Each row below holds a small network's activations on one input, seen along a few directions.
In each table, some parts of the input vary, and every possible input appears once, in random order.
Descriptions start from the smaller parts, as in this example, which fits no table here: one of 4 places along a line, together with either a single point or one of 11 places around a ring or (one of 2 separate values, together with one of 8 places around a ring).
Shared parts are said once, and a part with two or three values counts as separate values.

Other details of the inputs vary at random and push rows far along two fixed directions, the same in every table; ignore that.

A family of inputs:
row 1: [ 4.60  2.41  3.67  0.10  2.78  2.17  6.74  3.15 -2.93  4.57  1.62 -2.13]
row 2: [-0.15  6.76  2.80  1.35 -1.51 -3.45 -0.76  3.47 -6.36  2.35 -2.56  6.63]
row 3: [-0.20  6.31  3.01  2.16 -2.12 -2.97 -0.53  2.61 -6.72  3.41 -3.63  6.17]
row 4: [ 4.24  3.49  4.62 -0.21  3.73  1.56  6.38  3.49 -3.91  2.69  3.94 -2.74]
row 5: [-0.23  2.97  0.38 -1.01 -0.26 -3.94 -1.14 -0.66 -2.44  2.19 -1.28  5.13]
row 6: [-1.71 -6.20 -2.99  0.28  0.01  3.61 -2.01 -2.42  5.06 -3.25  0.72 -5.40]
row 7: [-3.57 -0.59 -1.86 -1.18 -1.83 -2.83 -6.18 -3.83  2.62 -1.55 -2.36  3.87]
row 8: [-0.70 -4.26 -0.32  0.49  0.66  2.93 -0.30 -1.36  2.66 -1.87  2.05 -5.10]
row 9: [ 4.28  3.03  4.79 -0.28  3.55  1.71  6.29  3.20 -4.10  2.84  3.00 -3.04]
row 10: [ 1.91 -1.21 -1.11  0.17  0.96  1.73  4.04  1.11  1.64 -0.61  1.64 -2.64]
row 11: [-1.96  1.34 -0.78 -0.34 -1.15 -4.18 -2.24 -1.99  0.01  1.04 -3.48  3.99]
row 12: [-4.98 -3.94 -4.16 -0.22 -2.95 -2.79 -7.37 -5.05  3.72 -1.73 -2.90  2.61]
row 13: [ 1.15  7.51  3.93 -1.24  0.68 -5.05 -1.05 -0.32 -5.17  2.64 -0.62  5.39]
row 14: [ 3.68  1.23  1.29 -0.62  2.29  2.65  4.35  2.05 -0.84  0.33  3.00 -3.51]
row 15: [-1.16  2.51 -0.28 -1.62 -1.54 -3.59 -4.32 -2.58  0.27 -0.16 -2.03  4.89]
row 16: [-3.70 -1.04 -2.36  0.35 -2.05 -3.59 -4.29 -3.45  2.33  0.08 -3.65  2.95]
row 17: [-0.43 -4.29 -2.60  0.61  0.53  2.28  1.96 -0.20  3.99 -1.98  1.33 -3.40]
row 18: [-0.31  3.30  1.56 -1.43 -0.26 -3.15 -1.69 -1.06 -1.86  2.33 -2.56  4.15]
row 19: [ 3.15  0.56  1.57 -0.38  2.97  3.03  4.79  2.36 -0.76  0.82  3.05 -4.02]
row 20: [-1.27 -6.58 -4.60 -0.44 -1.19  2.65 -1.70 -2.05  5.46 -4.22  2.06 -3.15]
row 21: [-0.18 -5.62 -2.55 -0.18  0.10  3.06  1.14 -0.30  3.32 -1.74  1.81 -4.14]
row 22: [ 1.51 -1.97  0.20 -0.46  1.73  3.19  2.28  0.63  1.17 -0.55  1.74 -4.61]
row 23: [-4.97 -2.62 -2.75  1.52 -4.34 -0.33 -6.62 -0.96  1.53 -3.97 -3.27  2.39]
row 24: [ 1.00 -3.10 -1.46  2.58 -0.77  5.28  2.24  4.17  1.31 -3.65  2.40 -4.28]
Description of these inputs: one of 4 places along a line, together with either a single point or one of 5 places along a line.
- Changing only the place on the line of 4 turns row 9 into row 4. The same change can be made to row 18. Which row results? => row 7
- Start at row 24 and move only the place on the line of 4, one step at a time. The first step leads to row 2. Which rows follow, in order? => row 23, row 3
- Change only the place on the line of 5 in row 15. List by row number the other rows that result. => row 10, row 13, row 14, row 20
- List by row number the other rows that have the place on the line of 4 in common with row 1. => row 3, row 6, row 8, row 12, row 16

A family of inputs:
row 25: [ 0.60 -1.82  1.08  0.99  0.87  3.04  2.50  1.21  0.36  1.44  1.18 -3.30]
row 26: [ 0.44  2.21  2.32  0.94 -0.54 -1.51  1.47  1.84 -3.89  2.46 -0.72  2.30]
row 27: [-2.33  0.15 -2.28 -1.49 -1.25 -3.95 -4.71 -5.25  1.56  0.69 -1.47  3.42]
row 28: [ 1.33  5.19  0.90  0.79 -1.34 -1.84 -0.12  2.19 -3.94  0.63 -1.73  4.83]
row 29: [ 0.65 -2.19 -0.91 -0.61  1.33  1.00  2.11 -1.52  3.19 -1.01  1.02 -4.11]
row 30: [ 1.22  3.63  0.94 -0.43  0.06 -1.78  1.72  1.51 -1.55  1.93  0.33  3.15]
row 31: [-2.44 -6.51 -3.80  0.37 -1.17  2.61 -2.05 -2.50  4.78 -3.21  1.60 -1.46]
row 32: [ 1.33 -1.07  1.79  0.29  1.52  2.46  5.37  2.53 -1.61  2.21  2.05 -2.66]
row 33: [-0.08  2.01 -1.23 -1.47 -0.26 -3.63 -2.15 -3.30  1.29  0.28 -1.09  2.96]
row 34: [ 0.95  3.70  2.87 -1.23  1.63 -4.32  1.14 -2.05 -3.47  4.12 -1.73  2.96]
row 35: [-0.24 -1.99 -1.04  1.68 -0.99  3.03  1.07  2.22  0.98 -3.27  0.04 -3.13]
row 36: [ 3.49  0.86 -0.14 -1.73  1.63  1.81  4.18  2.04  0.04  1.39  2.20 -1.31]
row 37: [-0.61 -0.57 -0.62 -0.53  0.61 -3.11 -1.41 -3.43  0.86  0.93 -0.35  0.52]
row 38: [-2.47 -4.10 -3.53  1.53 -2.56  1.62 -3.23  0.33  3.63 -5.20 -0.44 -1.95]
row 39: [-0.97 -4.30 -2.03 -0.62  0.07  2.93 -1.76 -1.73  3.40 -0.59 -0.23 -3.20]
row 40: [ 2.65 -2.25 -0.71 -1.73  1.12  2.75  3.02  0.59  0.75  1.12  2.53 -1.86]
row 41: [ 1.81  1.21  1.78  0.73  1.50  2.34  3.95  2.49 -0.16  1.43  0.83 -2.45]
row 42: [ 0.83  1.88  0.89 -1.48  0.59 -0.55 -0.41 -0.46  0.25  1.18 -1.81  0.96]
row 43: [-0.01  2.76 -0.05  1.05 -2.21 -1.25 -1.76  1.22 -3.47  0.39 -1.51  4.04]
row 44: [ 1.07 -0.53  1.89 -1.64  2.56  3.62 -1.86 -0.07  1.94 -5.27  5.74 -6.04]
row 45: [-2.16 -5.09 -2.39  1.65 -1.03  2.16 -0.43  0.26  2.04 -2.47  1.45 -2.56]
row 46: [ 1.04 -2.11  1.14  1.91  0.38  3.40  2.38  2.22 -0.14  0.33  1.11 -3.33]
row 47: [ 1.70  3.56  1.42 -0.95  2.19 -3.07  2.25 -0.89 -1.55  2.14 -0.33  1.42]
row 48: [ 1.82 -0.03  1.73  1.79 -0.29  2.98  3.63  3.83 -3.33  0.55  0.59 -2.16]
row 49: [-1.11 -0.29 -0.06 -1.94 -0.51 -2.62 -2.77 -2.36 -0.52  1.34 -2.41  3.18]
row 50: [ 2.86  0.08  1.22 -1.44  2.20  1.88  4.66  1.95 -0.21  1.36  1.05 -2.36]
row 51: [ 2.84  1.52  1.72 -0.16  2.83  1.66  4.27  0.26  0.39  1.84  0.79 -3.55]
row 52: [-1.50 -5.08 -4.26 -1.14 -0.36  1.10 -2.57 -1.89  5.72 -3.50  0.55 -2.27]
row 53: [-1.35 -3.03 -2.99  0.74 -1.63  1.78 -0.74  0.14  3.14 -3.32  1.18 -1.02]
row 54: [ 3.12 -1.11  0.87 -1.00  2.52  1.74  4.76  1.91 -1.12  2.45  2.42 -2.63]
row 55: [-4.00 -1.99 -2.00  0.03 -1.52 -2.20 -3.68 -2.21  1.16 -0.49 -0.87  2.22]
row 56: [-0.88  2.40  0.22  1.52 -1.52 -1.96 -1.76  1.43 -3.82  0.57 -1.87  3.34]
row 57: [ 3.29  2.05  5.43 -1.64  4.07  3.39  1.92  1.49 -3.43 -1.33  6.78 -4.97]
row 58: [-3.93 -1.88 -2.84  0.62 -3.97 -2.77 -6.64 -3.00  1.82 -2.38 -1.87  4.33]
row 59: [-1.24  2.79  0.34 -0.25 -0.10 -3.29 -0.47  0.34 -1.16  1.21 -0.97  3.69]
row 60: [ 0.83  3.22  1.25  0.81 -0.10 -2.13  1.52  2.31 -2.47  1.13 -0.32  2.50]
row 61: [-1.61  0.03 -0.17  0.75 -1.39 -1.39 -1.43  0.04  0.56 -1.41 -1.45  1.58]
row 62: [-4.47 -1.09 -1.76  1.56 -3.74 -1.26 -7.86 -2.56  0.60 -2.43 -4.44  3.03]
row 63: [-1.65  2.05  0.36  1.08 -1.70 -2.13 -3.31 -0.60  0.16 -0.42 -2.81  2.74]
row 64: [ 0.40  5.50  2.03  1.21 -0.82 -1.29 -0.79  1.97 -3.87  1.29 -3.36  3.37]
row 65: [-0.91 -4.06 -1.71 -0.07  0.88  2.05 -0.98 -3.34  3.95 -0.58  0.19 -4.40]
row 66: [-0.32  4.29  2.32 -0.47  0.45 -3.30  0.97  0.86 -2.88  2.45 -1.86  4.22]
- Changing only one part turns row 48 into row 35. The same change can be made to row 25. Which row results? => row 41
- What is each input in this table made of? => one of 2 separate values, together with either a single point or (one of 4 places along a line, together with one of 5 places along a line)
- Change only the place on the line of 4 in row 62. List by row number the other rows that result. => row 43, row 48, row 56
- Change only the place on the line of 4 in row 38. List by row number the other rows that result. => row 28, row 35, row 64
